These are the activations of a small neural network, seen along a few directions. Each row is one input.
Each table varies a few parts of the input and shows all the possible inputs, shuffled.
Descriptions start from the smaller parts, as in this example, which fits no table here: values(2) and (point or ring(11) or (ring(5) and line(6))).
Shared parts are said once, and a part with two or three values counts as separate values.
In the rows, 128 means zero.

Other details of the inputs vary at random and push rows far along two fixed directions, the same in every table; ignore that.

Table:
x1: [144 155 111 144 145 107  96 139 139 110  96]
x2: [ 72 159 105 118  93 135 191 143 131 140 164]
x3: [131 128 128 143 130 116 123 122 127 145  93]
x4: [121 108 179 109 165 143 120 138  75 146 163]
x5: [ 83 122 163 103 145 159 189 119  68 173 190]
x6: [147 107 153 138 140 158 127 123  86 131 115]
x7: [149 122 114 118 150 142 128 113 102 142 118]
x8: [ 67 147 113 142  86  81 169 151 195 149 154]
x9: [149 124 123  91 146 138 176 121  78 159 136]
x10: [173 109 137 107 130 141 140 124  94 131 131]
x11: [129 137 119 160  96 106 121 137 164 121 101]
x12: [157 129 107 141 118 130 109 125 152 111 117]
x13: [115 120 130 136 115 130 111 131 146 109 114]
x14: [172 121 163 136 158 145  79 130  88 105 108]
x15: [135 150 113 148 117 138 123 117 133 111 117]
x16: [139 111 134 131 144 124  87 111 159 113 139]
x17: [ 79 166  84 127 112 112 222 140 112 160 148]
x18: [165  98 151  95 139 150  97 112 103 112 125]
x19: [118 115 153 127 114 137 111 129 123 132 118]
x20: [135 127 121 114 130 106 120 120 182 115 146]
x21: [113 115 137 145 134 112 100 121 172 117 127]
x22: [125 141  90 131 101 119 101 132 189 102 126]
x23: [129 123 116 140 143 126 131 122 113 135 101]
x24: [123 138 129 127 121 118 100 152 141 102 125]
Description of these inputs: line(4) and (point or line(5)).
Question: The inputs of x11 and x19 match in every part but the line(4) part. If x15 is changed in the same way as x11 into x19, which row does it become?
Answer: x2
Question: Which other rows does x23 become when the line(5) part takes its other values? List them by row number.
Answer: x3, x7, x9, x17
Question: Which other rows does x8 become when the line(5) part takes its other values? List them by row number.
Answer: x5, x16, x20, x21
Question: Which other rows does x14 become when the line(4) part takes its other values? List them by row number.
Answer: x1, x4, x24
